Each row below holds a small network's activations on one input, seen along a few directions.
In each table, some parts of the input vary, and every possible input appears once, in random order.
A made-up example of a description, with smaller parts first: ring(5) and (point or line(11) or (values(2) and line(6))).
Shared parts are said once, and a part with two or three values counts as separate values.
In the rows, 128 means zero.

Other details of the inputs vary at random and push rows far along three fixed directions, the same in every table; ignore that.

Table:
row 1: [149  78 121 168 111 102 197 192 126 132 116 103]
row 2: [ 75 165  94 174  92 108 134 170 182 160 180 168]
row 3: [149  78 126 151 127 108 178 169 118 162 112  98]
row 4: [ 87 119  89  95 128 151  97 101 133 176 173 193]
row 5: [179  59 140  71 176 146 145  76  91 186  92 104]
row 6: [169  76 127 151 142 108 175 153 121 160 120  74]
row 7: [175  65 138  72 179 141 141  78  91 190  91  93]
row 8: [171  58 137 102 158 135 169 110  96 162 102 114]
row 9: [101 134 106 108 130 147 116  92 161 182 157 190]
row 10: [ 85 154  97 138 126 109 133 133 168 174 186 165]
row 11: [159  93 141 172 112  93 198 176 146 136 105 117]
row 12: [ 72 132  80 163  80 116 128 186 167 145 185 176]
row 13: [115 134 118  69 211 180  70 104 146 187 123 180]
row 14: [156  78 122 169 121 102 204 183 125 127 135 101]
row 15: [163  79 156 105 159 134 182 102 121 167  76 117]
row 16: [ 95 128  93  67 154 165  87  70 131 203 156 150]
row 17: [114 151 134 159  92 127  95 157 117  61 128 106]
row 18: [118 167 133 186  80 123 111 182 123  35 128  80]
row 19: [134 161 122 175  79 121 127 175 113  23 137 105]
row 20: [151 162 162  90 151 158  78  51 107  87  88  96]
row 21: [146 166 153 112 182 159  75 144 121  66  95 123]
row 22: [126 176 161 107 123 148  92  94 109  77  91 111]
row 23: [ 73 126  88 169  83 117 126 186 168 142 185 171]
row 24: [164  90 148 152 139 100 192 147 123 159  91 105]
row 25: [139 184 135 157 104 109 117 139 130  57 126 102]
row 26: [ 84 159 105 173  86  96 136 182 174 154 173 165]
row 27: [ 87 129  82 173  87 119 129 178 164 140 198 171]
row 28: [175  80 144 160 134 109 195 143 141 151 108 117]
row 29: [ 86 137 121  83 153 171  93  61 155 210 135 168]
row 30: [148 165 145 151 101 104 108 132 124  53 125 123]
row 31: [137 166 151 111 130 132  73  80 118  78 113 121]
row 32: [102 141 106  99 188 161  70 136 170 188 150 192]
row 33: [141 146 137 101 122 146  73  95  95  69 119 113]
row 34: [158  79 123 164 125  82 188 182 119 131 143 101]
row 35: [174  63 135 103 155 151 165 103 103 166  93 102]
row 36: [159  94 161 107 160 129 174 108 116 179  82 101]
row 37: [ 83 143 113 104 130 142  96  93 154 190 147 184]
row 38: [143 160 163  74 206 181  56 101 112  78  82 124]
row 39: [174  70 165  77 176 154 170  67 108 178  53 112]
row 40: [137 179 135 178  80 110 131 162 137  33 133 127]
row 41: [177  95 138 176 122  93 213 168 133 127 110 110]
row 42: [157  73 132 154 127 107 178 168 115 157 105  90]
row 43: [148  84 128 173 118  93 191 193 118 136 119  90]
row 44: [132 158 156 105 127 142  96  83 110  62 113 142]
row 45: [ 88 154 101  99 145 138 108  86 155 191 167 170]
row 46: [ 92 131  82 138 114 106 116 151 142 163 186 158]
row 47: [164  61 132 139 139 107 189 154 109 143 122 111]
row 48: [104 133 112  73 155 146  93  55 140 195 150 192]
row 49: [ 79 143 103 173  85 106 133 172 185 147 178 188]
row 50: [135 154 136  76 144 171  66  64  93  93 105  91]
row 51: [170  67 125 146 126 107 184 162 113 147 121 116]
row 52: [ 69 137  89 141  98 123 113 167 157 177 181 161]
row 53: [171  88 141 146 141 112 202 137 130 151 107 119]
row 54: [109 174 128 169  77 115 110 186 116  43 135  96]
row 55: [134 164 142 152  98 112 120 138 124  49 131 142]
row 56: [117 175 156 144 106 119 119 142 126  65 118 109]
row 57: [143 174 141 149 106 101 108 134 123  58 124 113]
row 58: [111 167 131 146  88 129 101 163 116  64 128 100]
row 59: [139 153 174  91 142 163  74  59 103  86  73 111]
row 60: [102 144 102 175  94  85 125 165 173 140 192 181]
row 61: [141  78 145  97 159 140 161 118 105 177  99  89]
row 62: [ 98 109 102  73 150 159  74  68 131 195 164 175]
row 63: [170 101 137 173 130  68 196 170 131 136 122 102]
row 64: [106 166 132 145  94 129 106 161 114  63 132 101]
row 65: [ 62 150  77 167  93 117 134 185 163 156 194 154]
row 66: [139 150 127 147  95 138 117 146 111  48 126 108]
row 67: [192  69 159 119 219 143 144 151 135 178  76 109]
row 68: [149 158 148 152  97 114 115 134 124  48 118 133]
row 69: [155 112 137 180 119  94 203 178 143 146 109  94]
row 70: [153  66 135  97 149 149 162 113 110 170  87 109]
row 71: [166  89 152 101 173 112 164  91 114 172 100 108]
row 72: [146 167 143 148 102 106 111 133 123  55 127 126]
row 73: [112 148 143 106 126 151  89 107  96  73 109 103]
row 74: [126 154 129 139 111 111 104 144 105  54 141  97]
row 75: [116 169 159 108 129 144  92  89 112  75 102 122]
row 76: [124 173 160  84 146 173  90  58 106  93  83 107]
row 77: [147 154 153 112 119 140  99  91 112  67 103 138]
row 78: [ 72 123  87 133 105 132 130 156 154 162 175 175]
row 79: [169 101 141 107 170 125 168  91 119 178  95  99]
row 80: [ 86 130  82 134 117 107 117 150 145 168 193 161]
row 81: [ 68 157 100 148 114 119 139 148 174 176 179 170]
row 82: [ 94 139  96 148 104 106 133 143 164 159 181 204]
row 83: [ 96 112  93 100 124 147  99 107 137 177 170 187]
row 84: [120 159 145 151  92 134  93 156 113  53 119  89]
row 85: [140  82 137 103 163 148 165 112 109 175  99  84]
row 86: [115 160 135 108 119 168  80 102 105  83 105  95]
row 87: [170  68 129 148 140  96 167 155 116 159 123  88]
row 88: [ 68 141  80 168  88 106 125 187 154 152 189 166]
row 89: [139 161 125 171  83 100 113 175 107  25 143 104]
row 90: [140 154 140  77 148 169  76  65  84  84  99  84]
row 91: [169  85 146 145 144 109 205 138 131 149 109 115]
row 92: [117 164 150 143 102 124 124 137 131  51 115 128]
row 93: [ 97 104 105  74 144 169  79  69 130 187 157 186]
row 94: [ 76 130  97  70 146 181  88  75 135 206 145 156]
row 95: [ 83 149 103 151 103 109 127 151 166 169 167 179]
row 96: [129 175 162 105 121 149  90  95 113  78  90 110]
row 97: [ 78 155 106 104 136 152 110  92 155 192 148 172]
row 98: [130 150 135  98 127 147  78  93  92  68 126 118]
row 99: [117 156 140  80 140 184  78  70  91  93  90  94]
row 100: [141 179 138 154 108 112 113 132 130  61 122 100]
row 101: [172  89 140 149 140  87 190 144 128 153 120 120]
row 102: [153  83 130  97 169 134 159 104 106 173 114  84]
row 103: [ 88 127  87  93 134 137  82 100 138 190 176 168]
row 104: [144 151 159 113 122 145  85  82 116  65 105 139]
row 105: [ 86 141 125 104 131 145  97  97 157 192 145 169]
row 106: [160  94 141 170 113  93 203 178 144 135 104 116]
row 107: [160  80 118 170 118 105 202 183 123 130 132 102]
row 108: [158  92 149 149 140 101 191 147 125 159  98 107]
row 109: [192  79 153 108 217 143 150 152 129 176  74 111]
row 110: [139 159 156 107 133 130  97  85 110  68 116 127]
row 111: [109 134 115  74 156 141  87  57 142 197 143 173]
row 112: [128 165 123 144 109 123 110 144 109  57 136  86]
row 113: [ 88 152  90 146 113  94 122 141 166 173 188 184]
row 114: [110 144 141  97 122 164  92 101 104  64 108 116]
Description of these inputs: line(6) and (point or (values(2) and ring(9))).
Changing only the line(6) part turns row 7 into row 74. The same change can be made to row 5. Which row results? -> row 34
Changing only the line(6) part turns row 30 into row 48. The same change can be made to row 111. Which row results? -> row 113
Changing only the line(6) part turns row 103 into row 87. The same change can be made to row 11. Which row results? -> row 49
Which other rows does row 60 become when the ring(9) part takes its other values? List them by row number. -> row 20, row 28, row 29, row 31, row 49, row 59, row 104, row 105

Table:
row 115: [156 109 136 140 134 110 157 142 123 126 118 114]
row 116: [154 100 142 114 159 138 153 117 121 155  98 105]
row 117: [106 149 125 108 137 150  91 110 131 121 135 150]
row 118: [123 150 129 123 129 140  93 120 128 101 129 135]
row 119: [104 103 112  91 151 145 122  93 147 223 142 167]
row 120: [108 150 128 120 116 132 106 112 131 119 134 141]
row 121: [112 125 110 159 110 111 151 163 154 141 157 149]
row 122: [131 135 135 142 127 119 129 147 129 111 123 115]
row 123: [122 134 125 123 128 131 114 127 132 129 133 142]
row 124: [114 137 109 160 109 107 135 164 151 141 156 145]
row 125: [122 125 111 138 131 118 131 141 145 149 154 149]
row 126: [139  92 119 144 116 114 157 162 109 126 130  95]
row 127: [119 147 135 116 121 142  94 112 125 103 124 137]
row 128: [127 145 127 136 118 128 110 135 130 103 131 134]
row 129: [147  79 124 108 142 144 154 120 101 153 111  94]
row 130: [156 104 142 114 150 125 148 114 113 137 104 114]
row 131: [142 133 133 128 131 124 127 118 122 119 120 118]
row 132: [122 136 123 125 128 123 124 122 133 137 138 137]
row 133: [151 108 137 141 129 108 160 143 122 125 117 115]
row 134: [129 140 140 111 128 145 119  98 120 114 110 122]
row 135: [120 140 122 135 122 125 115 143 136 120 140 142]
row 136: [101 113 100 132 114 127 136 146 126 157 158 126]
row 137: [109 165 129 111 125 151  91 105 127 102 125 135]
row 138: [116 139 126 110 131 140 112 103 127 129 134 148]
row 139: [113 132 111 139 129 120 141 143 148 151 152 143]
row 140: [114 157 131 123 125 139 101 122 127 104 127 131]
row 141: [137 131 138 130 126 129 122 117 125 116 117 117]
row 142: [121 144 120 138 115 119 121 128 136 122 143 137]
row 143: [155 109 143 122 150 123 146 121 119 139 109 105]
row 144: [119 127 112 152 100 122 141 163 117 102 142  98]
row 145: [117 152 123 158  96 116 131 155 138  87 143 136]
row 146: [162  99 140 118 145 126 149 110 116 142 105 115]
row 147: [113 142 119 158  99 106 133 159 142 108 151 144]
row 148: [125 136 128 127 134 138 121 132 132 118 127 131]
row 149: [133 134 136 131 130 124 127 135 125 118 117 118]
row 150: [144 112 140 148 124 110 156 152 128 129 112 108]
row 151: [137 132 131 156 110 115 132 155 132 102 128 124]
row 152: [124 144 131 132 121 126 115 132 130 114 128 128]
row 153: [110 110 114 110 153 137 133 118 145 199 142 154]
row 154: [115 137 127 110 140 142 102 115 131 130 131 144]
row 155: [117 146 135 116 125 144 102 107 124 104 125 138]
row 156: [152 109 143 122 150 122 149 122 119 139 107 106]
row 157: [133 134 143 110 132 142 106 101 118 108 114 126]
row 158: [113 112 112 115 144 129 131 124 146 196 145 154]
row 159: [132 138 131 150 114 111 144 146 129 108 130 120]
row 160: [135 139 131 155 105 110 135 145 132 103 130 120]
row 161: [155  97 145 110 154 132 146 114 114 149  96 114]
row 162: [123 143 129 142 106 119 120 137 132 100 137 136]
row 163: [160  99 143 115 146 126 151 111 114 142 104 114]
row 164: [115 136 127 131 119 126 118 129 134 119 138 142]
row 165: [ 96 141 115 105 136 145 103 105 140 163 144 161]
row 166: [117 128 113 131 134 127 136 137 145 147 150 148]
row 167: [158  99 144 120 144 131 143 112 118 138 103 113]
row 168: [130 138 131 153 115 109 137 158 131 108 127 119]
row 169: [153 106 140 122 145 134 152 126 120 136 101 113]
row 170: [107 114  97 139 109 123 130 148 129 153 161 125]
row 171: [129 136 141 107 135 151 113  99 120 120 105 120]
row 172: [133 140 141 103 142 144 113  93 113 117 111 121]
row 173: [105 156 123 114 128 146  92 116 131 114 137 151]
row 174: [133 140 136 112 131 143 119 103 119 105 117 128]
row 175: [131 134 137 133 123 131 133 126 128 112 118 117]
row 176: [133 135 138 104 139 145 122  92 118 124 110 121]
row 177: [114 144 127 111 140 140 109 106 130 133 134 138]
row 178: [112 105 103 159 114 100 170 167 158 180 164 162]
row 179: [156  95 144 112 155 135 152 116 115 153  96 115]
row 180: [120 133 121 125 132 136 125 133 136 134 133 141]
row 181: [116 122 116 121 115 135 116 129 112 125 139 109]
row 182: [100 138 118 115 124 138 103 118 140 143 143 160]
row 183: [110 136 118 110 139 145 116 114 139 157 135 146]
row 184: [117 144 133 133 118 131 117 130 130 113 125 129]
row 185: [137 138 140 108 143 141 105 103 117 107 118 124]
row 186: [132 141 130 150 116 106 139 150 129 104 131 118]
row 187: [115 131 112 134 127 121 143 135 144 153 148 144]
row 188: [113 153 125 168  97 107 132 165 141  93 147 129]
row 189: [151 108 137 143 135 112 155 155 125 128 113 113]
row 190: [134 137 140 114 139 141 104 115 120 108 116 124]
row 191: [113 152 132 126 116 140 101 123 127  96 127 139]
row 192: [140 130 136 129 137 131 121 126 125 122 116 115]
row 193: [118 155 128 112 128 147  83 109 126 103 129 142]
row 194: [ 93  94  88 104 130 140 123 122 134 203 170 155]
row 195: [132 137 133 153 106 108 139 147 131 105 130 120]
row 196: [156 105 141 119 148 126 154 119 115 136 106 115]
row 197: [110 131 112 166 103 100 145 169 155 141 162 144]
row 198: [140 128 139 118 132 128 129 109 120 125 116 118]
row 199: [106  93  95 105 160 130 142 109 160 249 165 175]
row 200: [115 159 132 119 118 132 101 109 124  99 130 132]
row 201: [135 133 134 145 116 120 128 140 130 113 121 118]
row 202: [146 113 139 147 122 111 163 142 125 129 115 111]
row 203: [130 133 139 133 123 123 128 127 125 112 119 118]
row 204: [155 106 136 148 122 111 158 142 126 126 117 116]
row 205: [136  99 122 141 117 115 154 155 108 129 126  89]
row 206: [159 109 134 142 134 111 155 140 123 126 118 114]
row 207: [146  93 118 145 116 118 151 156 109 124 130  94]
row 208: [133 138 138 115 141 139 114 111 118 106 119 126]
row 209: [135 141 137 117 135 140 105 111 121 114 113 120]
row 210: [125 113 120 123 119 137 127 134 104 115 130 106]
row 211: [120 155 127 119 125 140 108 114 126  97 131 137]
row 212: [113 147 118 161 109 108 126 169 147 114 152 134]
row 213: [156 102 142 120 153 123 150 124 118 138 108 112]
row 214: [131 131 141 102 138 155 111  97 118 117 104 126]
Changing only one part turns row 152 into row 124. The same change can be made to row 157. Which row results? -> row 167
Changing only one part turns row 175 into row 203. The same change can be made to row 134. Which row results? -> row 120
What do these inputs look like to the network? -> values(2) and line(5) and (point or ring(9))
Start at row 206 and move only the line(5) part, one step at a time. The first step leads to row 115. Which rows follow, in order? -> row 130, row 196, row 211
Start at row 189 and move only the ring(9) part, one step at a time. The first step leads to row 154. Which rows follow, in order? -> row 213, row 130, row 133, row 147, row 164, row 182, row 161
Which other rows does row 211 become when the values(2) part takes its other values? List them by row number. -> row 187
List by row number the other rows that have the line(5) part and the values(2) part in common with row 143. -> row 119, row 132, row 152, row 158, row 181, row 195, row 197, row 198, row 212
Which other rows does row 154 become when the line(5) part takes its other values? List them by row number. -> row 117, row 118, row 148, row 190

Table:
row 215: [105 151 132 100 147 160  88 106 110 120 133 119]
row 216: [117 197 126 226 124  67 140 247 213  91 158 181]
row 217: [116 160 129 103 115 145 102  75 124 125 120 126]
row 218: [113 123 101 157 102  88 159 158 153 132 173 154]
row 219: [117 160 127 139 104 123 108 105 127  94 136 124]
row 220: [165 148 140 153 101 119 114 124 104  33 115 113]
row 221: [100 144 126  98 137 172  95 108 120 115 116 126]
row 222: [103 133 109 154  89  92 133 157 152 129 180 165]
row 223: [133  83 134 117 149 145 151 134 123 172  97 108]
row 224: [128 142 137 100 123 145  95  77 121 110 140 141]
row 225: [174  87 140 128 153 127 172 144 112 159  84  64]
row 226: [181 106 144 156 116  99 171 148 103  78 114 109]
row 227: [107  94 107 138 120 117 185 131 152 195 142 155]
row 228: [191  66 149 127 139 106 178 123 100 138  93 112]
row 229: [101 121 114 107 122 125 136  96 141 202 139 154]
row 230: [115 139 125  90 149 156  85 109 115 109 136 129]
row 231: [187  60 140 125 160 120 162 153  98 142  91  98]
row 232: [116  97  95 101 159 142 120 130 130 181 156 166]
row 233: [158 143 142 161 113 117 114 174 111  34 120  78]
row 234: [103 113 100 115 153 143 117 121 141 199 151 139]
row 235: [160 114 161 161 108  94 168 144 109  95 103  85]
row 236: [112 154 126 111 131 149 106 128 116 117 124 109]
row 237: [117 132 127  92 142 151  75 109 118 112 129 130]
row 238: [101 144  90 134 120 139  79 149 141 120 177 170]
row 239: [114 101 110 138 129 103 177 128 144 200 157 147]
row 240: [ 99 157 140 115  97 147 102  96 126 101 121 143]
row 241: [138  98 130 114 151 132 147 132 117 181 102  98]
row 242: [138 202 172 129 154 125  98  98 173  98 104 187]
row 243: [148 149 149 127 115 123 145 106 103  85  93  86]
row 244: [123 107 132  89 155 175 117  99 124 168 104 117]
row 245: [ 99 127 108 167 112 103 137 190 146 152 168 132]
row 246: [117 146 134 124 106 147 120  95 129 108 118 130]
What do these inputs look like to the network? -> values(2) and (point or (values(3) and line(5)))
Start at row 223 and move only the line(5) part, one step at a time. The first step leads to row 241. Which rows follow, in order? -> row 245, row 237, row 231
